A small network was shown many inputs. Here are its activations along a few directions, one row for each input.
In each table, some parts of the input vary, and every possible input appears once, in random order.
A made-up example of a description, with smaller parts first: ring(5) and (point or ring(9) or (values(3) and line(6))).
Shared parts are said once, and a part with two or three values counts as separate values.
In the rows, 128 means zero.

Other details of the inputs shift rows strongly along two fixed directions, in all tables alike. That doesn't count.

Table:
R1: [123 112 154 172 123 151  81  54  94 104 129]
R2: [180 135 170  96 104 129  82 193 112 172  88]
R3: [111 135  71  47 112  62 129 185 130 120 146]
R4: [ 73  89 112 169 137 102 139  36  94  67 207]
R5: [ 92  75  47 139 146  93 189  61 131  66 180]
R6: [155 188 167 111  90 148  94 162 120 183  91]
R7: [178 163 194 144  93 177 100 162 122 187 106]
R8: [140 106 200 223 134 161  88  65  97 105 152]
R9: [ 98  51  76 166 147 116 153  34 128  57 162]
R10: [166  54 196 201 135 138  71  82  92  93 138]
R11: [ 73 173  88  61 138  93 145 181 130 133 161]
R12: [170 183 178 129 103 163 112 191 138 173 118]
R13: [124 168  48  74 114  88 178 158 159 135 141]
R14: [125 166  52  70 119  89 181 157 156 140 145]
R15: [178  70 153 207 129 173 120  38 109 112 107]
R16: [170  56 173 187 115 138  61  56  84 100 122]
R17: [137  58 180 211 154 161 106  61 107 109  96]
R18: [154  91 187 205 110 172 103  48  92 118 153]
R19: [ 73 175  89  58 134  90 148 177 126 132 156]
R20: [ 71  63  96 150 156 107 128  28 116  49 157]
R21: [169  93 188 228 135 164 112  61 117 115 156]
R22: [163 172 183 121 107 172  70 142 108 177  74]
R23: [108  86  83 175 123 103 150  21 122  68 198]
R24: [162  48 188 198 129 138  69  76  85 106 136]
R25: [109  67  90 178 149 107 174  35 116  77 195]
R26: [110 169  77  75 118  86 182 170 150 146 169]
R27: [107 169 105  97 106 107 127 130 122 131 146]
R28: [124  83 192 211 157 171  73  71 104  99 131]
R29: [120 164  74  85 140  89 191 183 163 134 160]
R30: [ 85 147  82  72 157  86 173 192 161 114 120]
R31: [118 150  70  80 146  98 196 189 163 124 145]
R32: [154 138 195 127 132 170  87 163 131 173  57]
R33: [ 68 159  80  52 139  97 140 178 136 130 143]
R34: [ 39  86  78 129 160  89 143  75 113  64 194]
R35: [120 166  72  91 143  91 189 188 165 132 163]
R36: [ 77 178  77  52 125  91 139 165 129 129 148]
R37: [204 146 153 141 103 177 116 145 137 176  52]
R38: [ 77  66  50 134 148  94 174  66 140  60 173]
R39: [171 181 180 137  84 163  76 141 116 177  79]
R40: [ 77 181  94  69 148  94 144 192 138 118 165]
R41: [114 174  85  81 128  88 180 180 161 134 176]
R42: [166  56 193 207 139 139  69  87  93  91 140]
R43: [170 181 181 124 100 162 114 186 136 175 116]
R44: [ 72 148  86  53 145  88 157 179 149 123 124]
R45: [151 155 199 135 133 175  73 172 127 169  78]
R46: [ 66  61 118 164 177 107 138  54 124  42 173]
R47: [131 151 106 105 117 112 161 138 138 145 159]
R48: [155 151 169 126 143 152 116 197 148 162  57]
R49: [147 111 149 184  96 156 102  54 107 109 147]
R50: [ 94 156 118  88 134 116 127 144 113 131 146]
R51: [ 49  74  80 118 166  88 156  68 123  55 175]
R52: [ 76 155  91  64 159  92 153 194 161 109 133]
R53: [117 146  60  68 135  99 196 176 151 135 138]
R54: [ 82 142  75  67 146  84 175 183 149 126 113]
R55: [102 141  72  75 148  99 180 194 172 119 137]
R56: [120  75 187 202 147 170  74  61  96 114 126]
R57: [183 127 173 135 120 180 113 161 138 180  57]
R58: [ 81  58  79 125 142  57 139  91 102  55 203]
R59: [171 179 162 111  81 160 106 164 129 184 101]
R60: [151  91 189 211 110 169 105  52  94 119 153]
R61: [181 171 167 125 105 154 124 174 141 197 107]
R62: [173 145 160 129 134 165 124 199 159 167  73]
R63: [146 154 163  94 120 154  94 166 138 169  51]
R64: [116 159  67  79 129  87 193 173 153 145 154]
R65: [187 171 179 132  79 176  92 142 121 182  93]
R66: [ 98 135  64  72 141  99 179 189 165 131 134]
R67: [174  93 168 207 111 163 105  29 108 123 138]
R68: [158 170 206 135 128 171  79 167 115 170  90]
R69: [133 128  94 111 134 118 178 151 141 136 127]
R70: [109 131  91  94 135 109 143 138 141 120  94]
R71: [149 160 155  96 114 154  89 162 141 162  46]
R72: [ 60  70  95 158 150 111 116  35 105  60 177]
R73: [143 171 151 101 108 159  74 165 130 170  65]
R74: [ 85 142  72  61 146  87 173 179 148 125 114]
R75: [168 136 173 132 120 164  98 151 131 173  33]
R76: [197 163 176 140  91 166 105 139 132 194  89]
R77: [198 149 177 153 116 169 122 158 135 196  85]
R78: [159 154 144 110 115 150 106 166 142 165  35]
R79: [188 155 158 134 132 164 139 194 151 172  81]
R80: [ 74 166  67  49 129  96 131 166 141 125 134]
R81: [ 70  88 113 178 141 101 138  45  99  68 211]
R82: [203 154 166 144 103 167 116 142 134 193  73]
R83: [139 104 202 217 130 159  91  60  96 107 150]
R84: [188 136 156 136 105 178 100 149 146 170  44]
R85: [158  70 149 168 110 123  70  75  95  95 125]
R86: [ 72  62  61 141 157  93 183  78 136  63 180]
R87: [105  52  88 183 159 115 177  49 120  68 184]
R88: [ 81 182  89  70 116  83 158 175 131 136 165]
Description of these inputs: line(8) and (point or ring(10)).
Changing only the line(8) part turns R36 into R50. The same change can be made to R72. Which row results?
Answer: R33
Changing only the line(8) part turns R74 into R54. The same change can be made to R47. Which row results?
Answer: R26
A walk changes only the line(8) part. It starts at R84 and steps to R9. List the rest of the walk in order.
Answer: R38, R57, R86, R66, R55, R62
Which other rows does R70 become when the ring(10) part takes its other values? List them by row number.
Answer: R9, R14, R15, R20, R22, R27, R65, R67, R80
Which other rows agree with R7 in the line(8) part? List them by row number.
Answer: R11, R17, R24, R32, R56, R61, R66, R77, R81, R87

Table:
R89: [ 96 189  80  69 107  97 147 162 136 141 155]
R90: [115 166  57  77 133 105 176 164 160 134 114]
R91: [116 157  76  89 153 101 183 192 164 130 132]
R92: [128  66 143 197 124 122 104  36  87  82 182]
R93: [170 179 196 116 102 181  65 173 128 186  33]
R94: [109  48 142 186 141 122  92  42  95  59 147]
R95: [140  95  88 135 141 107 153 115 133 104 128]
R96: [ 92 138 114 113 133 112 110  96 118 102 144]
R97: [ 98 160  66  71 132 103 160 167 168 131 111]
R98: [128 123 120 148 135 118 165 117 143 117 172]
R99: [106 105 113 145 160 119 148 127 150 102 137]
R100: [113  85 115 130 135 115 118 113 125  89 126]
R101: [ 79 146 102  66 154  99 178 187 132 155 137]
R102: [221 132 223 205  93 211  83  82 119 187  66]
R103: [ 88 118 128 130 151 113 124 130 128  90 146]
R104: [ 94 129 134 125 153 108 117 123 121  98 162]
R105: [215 170 195 130  80 163  93 184 121 205  70]
R106: [116 143 105 136 109 118 148  94 123 117 159]
R107: [120 157  81  82 139 112 187 189 163 135 152]
R108: [226 159 189 129  86 167 103 179 138 210  64]
R109: [113  82 160 212 143 135 115  43  95  79 194]
R110: [ 92 118 103 121 134 125 128 105 136  94 123]
R111: [129  34 129 201 149 127 116  37 116  71 137]
R112: [210 174 178 128  96 199 110 166 144 207  47]
R113: [197  85 237 182 120 194  73 104  81 195  45]
R114: [102 157  82  58 113  89 126 183 130 135 157]
R115: [136 141  66  67 119  97 176 180 154 135 139]
R116: [ 86 153  95  74 147 102 153 199 159 115 131]
R117: [115  59 148 180 143 117  86  36  89  68 162]
R118: [201 187 212 144  99 177 104 193 129 204  82]
R119: [101  75 157 203 149 142 100  46  95  77 191]
R120: [ 85 110 111 115 141 122 153  92 109 133 128]
R121: [ 85 182  78  61 113 105 131 165 136 138 151]
What do these inputs look like to the network?
Answer: values(3) and (point or ring(10))
Which other rows does R115 become when the values(3) part takes its other values? List them by row number.
Answer: R107, R112
